Input: (121, 109, 109, 121, 114, 153, 140)
Output: 109
Input: (147, 121, 124, 155)
Output: 121
Input: (99, 142, 112, 134)
Output: 142
Input: (119, 109, 140, 153, 148)
Output: 109
Input: (102, 116, 112, 137, 110)
Output: 116
Input: (133, 123, 151, 140, 120, 134, 125)
Output: 123
Input: (108, 112, 106, 144, 110, 109, 152)
Output: 112
Input: (147, 147, 136, 142, 102, 122)
Output: 147
---
[[125 155 153 143 145  99 138]
 [133 131 133 124 136 127 132]
 [114 106 106 123 111 158 152]] -> 133

[[122 121 130 127 133 127 119]
 [ 98 115 147 154 139 128 103]] -> 98

[[140 136 122 135 139]
 [121 127 136 128 123]
 [139 140 132 151 139]] -> 121

[[120 128 136 140 128]
 [106 128 151 117 129]] -> 106

[[131 127 131 126 132 129 137]
 [139 102 134 124 123 122 139]
 [140 119 137 135 128 131 135]] -> 139

[[135 131 141 140 147]
 [131 129 133 131 135]
 [146 138 152 149 133]] -> 131

[[134 142 132 113]
 [116 116 107 143]
 [107 132 132 122]] -> 116

[[129 132 127 132]
 [128 155 124 149]
 [128 117 129 120]] -> 128

[[127 137 128 119 122]
 [128 142 128 113 157]
 [128 129 128 126 153]] -> 128

[[119 116 138 149 105]
 [151 119 122 125 155]
 [116 118 152 133 149]] -> 151
---
[[102 130 135 126 130 126]
 [107 128 134 130 131 128]] -> 134

[[103 133 127 132 141 127 128]
 [133 129 127 122 128 131 130]
 [141 127 131 126 124 124 131]] -> 131

[114 131 115 106 114 139] -> 115

[155 150 153 156 151 127] -> 153

[106 114 115 116 115 114] -> 115

[156 125 156 107] -> 156

[107 148 152 124 108 138] -> 152

[114 112 111 144 103 132] -> 111

[[121 111 151 127]
 [113 139 143 132]
 [141 106 108 130]] -> 108

[150 150 154 146] -> 154
---
[153 126 129 133 137] → 129

[[120 131 121 118]
 [119 144 125 104]
 [107 144 111 139]] → 144

[133 154 142 109 101] → 142

[105 107 111 123 111 114 104] → 111

[118 152 117 132 132] → 117

[[106 158 101 125 118 106 143]
 [109 125 149 137 157 109 132]
 [125 151 106 110 122 110 142]] → 122
---
133,114,150,101,124 out 101
141,147,130,141,150 out 141
116,98,119,112,126 out 112
150,133,110,124,127 out 124
105,126,111,131,121 out 131
135,105,137,119,123 out 119
127,128,143,150,149 out 150
130,127,150,128,128 out 128
151,119,123,112,109 out 112
---
[[133 125 101 134 130 127]
 [131 104 130 139 124 124]
 [122 114 120 141 130 111]] | 111

[[149 113 113 117 152 154 137]
 [102 118 136 143 107 138 143]
 [128 150 115 147 125 114 154]] | 154

[[132 114 129 133]
 [141 145 136 104]
 [143 122 138 123]] | 123

[[111 123 100 137]
 [117 118 126 121]
 [111 111 125 114]] | 114

[[132 102 136 126 123 133 128]
 [124 130 133 113 123 123 132]
 [134 125 129 131 139 140 130]] | 130

[[123 119 118 122 146]
 [139 118 125 102 122]
 [112 128 131 140 146]] | 146

[[121 129 127 118 134 110 139]
 [137 118 136 147 141 135 124]
 [136 120 141 150 142 135 130]] | 130

[[151 130 144 113 111 132]
 [130 133 133 120 129 116]
 [124 118 121 129 151 151]] | 151
---
[[131 138 142 139]
 [114 105 108 145]
 [136 139 135 115]] >> 142

[[110 135 135 119 155 134 111]
 [125 127 130 109 155 130 126]
 [120 118 119 111 147 124 124]] >> 135

[[151 129 120 126]
 [135 117 121 139]
 [115 119 130 134]] >> 120

[[119 126 140 126 126 127 130]
 [133 130 140 126 131 128 129]
 [116 131 100 131 132 129 129]] >> 140

[[106 129 106 115 127]
 [113 121 113 118 126]
 [151 132 150 142 122]] >> 106

[[124 130 144 117 129 125 122]
 [117 102 128 134 114 136 131]
 [121 122 141 111 122 122 112]] >> 144

[[126 117 132 110 124 111 116]
 [129 114 132 104 124 105 112]
 [133 120 126 115 128 115 120]] >> 132

[[124 129 131 153 143]
 [118 132 137 154 142]
 [129 122 135 108 113]] >> 131
